Each row below holds a small network's activations on one input, seen along a few directions.
Each table varies a few parts of the input and shows all the possible inputs, shuffled.
A made-up example of a description, with smaller parts first: one of 8 places around a ring, together with either a single point or one of 9 places around a ring or (one of 3 separate values, together with one of 6 places along a line).
Shared parts are said once, and a part with two or three values counts as separate values.
(in the rows, 128 means zero)

Other details of the inputs vary at random and push rows far along two fixed directions, the same in every table; ignore that.

Rows:
r1: [ 36 121 110 165 116 163  46 196  79 141 133]
r2: [172 123 137 116 124  89 166  77 144 111 129]
r3: [166 127 121 112 150 107 186  89 174 116 127]
r4: [ 49 108 144 130  79 171 166  95 104 123  93]
r5: [193 121 127 100 150 141 159  87 154 129 113]
r6: [188 122 123  99 164 136 169  91 145 122 117]
r7: [158 124  83 143 147  94  60 173 125 156 185]
r8: [150 116 101 149 149  68 103 183 103 164 192]
r9: [ 36 111 139 179 100 143  67 199  66 155 137]
r10: [ 19 124 125 176 134 160  91 214  90 154 143]
r11: [ 54 134 159 164  89 193 138  91 136 120  96]
r12: [145 113 115 131 156  60  96 199 106 151 174]
r13: [ 68 125 163 137 119 209 134 106 102 106  65]
r14: [174 130 130 122 133 111 161  87 184 123 125]
r15: [ 61 144 163 138  66 184 126  93 115 135  89]
r16: [149 125  88 125 164  84  66 191 120 140 171]
r17: [149 128  95 160 164  89 105 188 137 170 190]
r18: [178 130 125 108 130 106 117  79 159  89 106]
r19: [156 131  82 149 152  92  64 170 119 150 187]
r20: [174 116 137 111 118  91 161  81 149 117 125]
r21: [160 124 122 164 139  71  73 173 108 161 192]
r22: [184 123 142  87 163 131 154 102 151 110  99]
r23: [169 110 126  95 129  88 181  87 146 117 126]
r24: [154 145 101 139 145  80  96 186 111 178 184]
r25: [ 45 111 142 128  91 167 178  96  96 114  96]
r26: [ 47 148 136 180  94 159  60 187  75 178 152]
r27: [154 123 124 160 148  60  75 187 103 146 174]
r28: [196 129 149 111 149 132 130  91 153 111  96]
r29: [155 120  76 136 151  95  74 176 123 158 185]
r30: [196 126 134 107 146 140 147  84 157 128 112]
r31: [ 47 115 122 110  99 191 144  94 116 101  85]
r32: [177 155 152 109 122  92 143  88 149 108 104]
r33: [ 21 119 113 175 132 164 101 211  91 165 154]
r34: [165 129 106  89 146 108 154  81 152  91 120]
r35: [184 126 142  94 170 128 157  99 144 104 102]
r36: [170 138 132  80 130  96 171  98 152 124 116]
r37: [ 51 123 119 129  93 194 143  81 112 103  93]
r38: [ 45 126 159 146  99 183 144 113 134 108  74]
r39: [178 153 135 107 120 100 157  83 152 126 122]
r40: [ 78 124 161 143  96 224 122  89 115 130  79]
r41: [ 49 147 165 130  87 171 142 108 102 110  71]
r42: [189 117 124  92 157 139 166  92 152 128 114]
r43: [149 119  72 128 157  93  79 181 120 157 186]
r44: [ 40 117 142 129 104 188 172 111 135 119  87]
r45: [191 127 147 102 155 130 139  97 152 108  94]
r46: [151 142  99 130 151  79 105 190 109 176 183]
r47: [ 32 125 134 191 114 164  66 206 101 161 135]
r48: [205 133 133 101 122 152 174 113 150  90 131]
r49: [ 73 126 165 144 113 211 127  99 104 108  66]
r50: [ 35 128 109 171 122 160  48 194  73 136 137]
r51: [ 46 112 164 135  85 162 145 107 100 103  76]
r52: [ 50 141 165 124  81 173 139 111 108 116  69]
r53: [166 133 116  91 149 102 142  85 152  81 111]
r54: [ 52 135 144 122  76 183 158  99 110 136  88]
r55: [163 128 138 103 150 101 167 105 177 106 110]
r56: [ 47 121 122 167  75 162 108 220  64 134 174]
r57: [ 30 117 109 182 116 171  93 203 101 180 155]
r58: [184 137 132 115 107 125 193 111 179  82 139]
r59: [168 128  99  95 142 110 155  76 153  99 126]
r60: [ 48 131 163 159  99 183 141 102 130 104  77]
r61: [ 59 131 138 145  84 196 111  75 116 103  93]
r62: [178 148 151 104 117  93 138  92 154 114 103]
r63: [144 115 104 135 159  63 108 193 100 156 187]
r64: [ 77 128 162 150 103 222 124  88 109 125  83]
r65: [166 111 133  90 133  85 179  94 145 110 122]
r66: [168 142 144  82 132  90 160 103 152 114 107]
r67: [160 144 108 140 136  80  80 186 120 182 182]
r68: [160 119 122 158 132  74  71 175 114 167 188]
r69: [ 54 131 139 141  93 185 112  87 110  87  76]
r70: [173 135 131 127 140 108 166  84 179 117 128]
r71: [195 130 134 114 153 138 149  83 150 122 116]
r72: [152 135  98 125 146  80 100 194 114 182 182]
r73: [168 155 107 134 112  95 109 215 113 146 197]
r74: [167 149 144  88 138  90 164  99 146 107 107]
r75: [184 122 130  93 168 134 167  96 144 115 112]
r76: [163 121 144  97 141  78 172  94 139  93 115]
r77: [167 122 120 106 143 109 182  93 180 123 124]
r78: [177 137 143 129 125 115 143  80 187 122 124]
r79: [166 116 101 126 183 115  90 201 112 172 174]
r80: [ 68 132 127 121  59 210 157 103 116  67 105]
r81: [150 121 121 151 154  57  84 193 101 144 173]
r82: [180 130 124 113 119 120 116  66 164 105 121]
r83: [172 123  99 146 178 118  89 187 109 175 180]
r84: [149 134 117 163 169  77  84 199 135 148 171]
r85: [167 146 133  86 134  96 176  95 147 118 116]
Each input here is: one of 5 separate values, together with either a single point or (one of 2 separate values, together with one of 8 places around a ring).
Changing only the choice among 5 separate values turns r54 into r57. The same change can be made to r67. Which row results? -> r14
Changing only the choice among 5 separate values turns r12 into r16. The same change can be made to r76. Which row results? -> r53
Start at r30 and move only the place on the ring of 8, one step at a time. The first step leads to r5. Which rows follow, in order? -> r42, r79, r22, r45, r28, r40
Which other rows does r35 become when the choice among 2 separate values takes its other values? List them by row number. -> r22
Which other rows does r32 become when the choice among 2 separate values takes its other values? List them by row number. -> r62
Which other rows does r27 become when the place on the ring of 8 takes its other values? List them by row number. -> r2, r8, r21, r25, r63, r76, r81

Rows:
r86: [178 130 129 116 155  98 123 131 141 131 134]
r87: [174 133 114 123 131  90 121 125 144 122 152]
r88: [103 127 127 133 122 131 114 134 116 122 124]
r89: [108 122 126 127 134 144 118 138 115 126 120]
r90: [139 134 160  96 101 165 202  25 169  84  62]
r91: [172 127 118 116 151  89 119 128 137 123 138]
r92: [112 124 120 134 130 152 124 136 121 133 131]
r93: [179 126 114 116 157 106 127 131 141 129 145]
r94: [109 126 119 135 123 148 123 134 124 132 132]
r95: [113 127 134 137 131 150 123 139 119 137 123]
r96: [114 128 131 140 128 151 124 137 123 140 127]
r97: [108 134 134 143 106 133 117 133 121 131 131]
r98: [111 130 133 141 116 141 120 133 123 137 130]
r99: [107 128 138 136 125 132 115 135 114 131 117]
r100: [106 131 138 138 121 129 114 134 117 130 122]
r101: [167 128 127 116 139  78 155 136 144 132 147]
r102: [108 126 122 135 117 143 121 132 122 130 133]
r103: [ 95 125 121 123 119 123 147 145 113 133 136]
Changing only one part turns r90 into r94. The same change can be made to r101. Which row results? -> r103
Describe the family of inputs behind these rows. -> one of 2 separate values, together with either a single point or one of 8 places around a ring
Which other rows does r94 become when the place on the ring of 8 takes its other values? List them by row number. -> r87, r88, r89, r91, r92, r93, r102

Rows:
r104: [115 129 125 146 122 136 113 140 126 138 137]
r105: [115 129 138 138 131 135 114 143 116 140 123]
r106: [113 125 118 135 124 137 110 140 116 130 136]
r107: [113 128 124 144 122 144 120 138 127 138 137]
r108: [ 80 126 162 121 101 181 171  67 135 100  64]
r109: [215 127 113 101 168  80 138 121 155 124 149]
r110: [152 130 149  74 102 109 233  21 176  70  76]
r111: [120 133 131 142 120 132 107 141 119 139 135]
r112: [108 127 127 137 126 126 106 135 121 128 127]
r113: [113 129 129 145 122 134 112 137 125 136 133]
r114: [109 122 126 129 136 141 120 140 113 131 123]
r115: [108 126 120 138 125 132 110 137 121 131 133]
r116: [115 131 133 136 122 129 105 139 115 127 126]
r117: [116 126 127 131 133 146 122 149 114 137 130]
r118: [111 123 117 132 128 146 120 141 115 133 135]
r119: [ 61 127 165 100  68 172 213  54 127  80  60]
r120: [217 130 107 106 157  78 131 118 157 121 156]
r121: [108 124 116 135 130 144 120 142 122 136 136]
r122: [221 133 123 108 163  81 137 122 159 135 149]
r123: [108 122 120 133 137 144 123 144 120 138 131]
r124: [108 122 124 133 138 137 120 142 119 135 126]
r125: [108 126 117 138 124 137 112 138 122 132 135]
r126: [117 134 138 141 120 128 106 134 119 133 125]
r127: [ 78 125 143 117  93 188 171  65 136  96  77]
r128: [118 130 123 137 121 137 110 145 116 132 137]
r129: [109 123 128 130 135 135 115 140 112 130 122]
r130: [121 130 127 139 125 144 118 143 121 143 137]
r131: [114 127 133 133 133 135 114 146 112 133 123]
r132: [119 132 127 140 119 143 117 139 121 140 136]
r133: [104 123 128 133 134 137 120 136 119 130 119]
r134: [218 136 118 109 152  72 124 119 156 120 150]
r135: [112 127 127 135 127 125 103 137 114 126 128]
r136: [109 128 128 138 114 100 127 167 110 149 154]
r137: [117 129 122 135 122 144 116 144 117 133 136]
r138: [112 126 121 135 124 133 108 137 115 128 132]
r139: [117 128 135 138 134 137 115 148 116 144 128]
r140: [101 126 124 141 116 101 133 164 117 146 154]
r141: [120 132 128 142 119 137 110 140 121 140 136]
r142: [221 134 114 105 158  82 135 123 157 125 154]
r143: [115 126 131 131 134 140 118 148 112 135 125]
r144: [114 125 128 140 135 143 124 146 124 144 133]
r145: [111 125 133 140 135 139 123 142 123 139 125]
r146: [216 132 116 114 159  81 138 119 167 131 155]
r147: [214 136 125 118 156  63 122 115 164 124 148]
r148: [153 130 154  68  98 115 237  15 170  63  69]
Changing only one part turns r111 into r113. The same change can be made to r139. Which row results? -> r145
Changing only one part turns r134 into r138. The same change can be made to r142. Which row results? -> r118
Describe the family of inputs behind these rows. -> one of 5 places around a ring, together with either a single point or one of 8 places around a ring
Which other rows does r122 become when the place on the ring of 5 takes its other values? List them by row number. -> r109, r117, r123, r144
Start at r136 and move only the place on the ring of 5, one step at a time. The first step leads to r119. Which rows follow, in order? -> r148, r110, r140
Which other rows does r133 become when the place on the ring of 8 takes its other values? List them by row number. -> r112, r115, r121, r123, r124, r125, r127
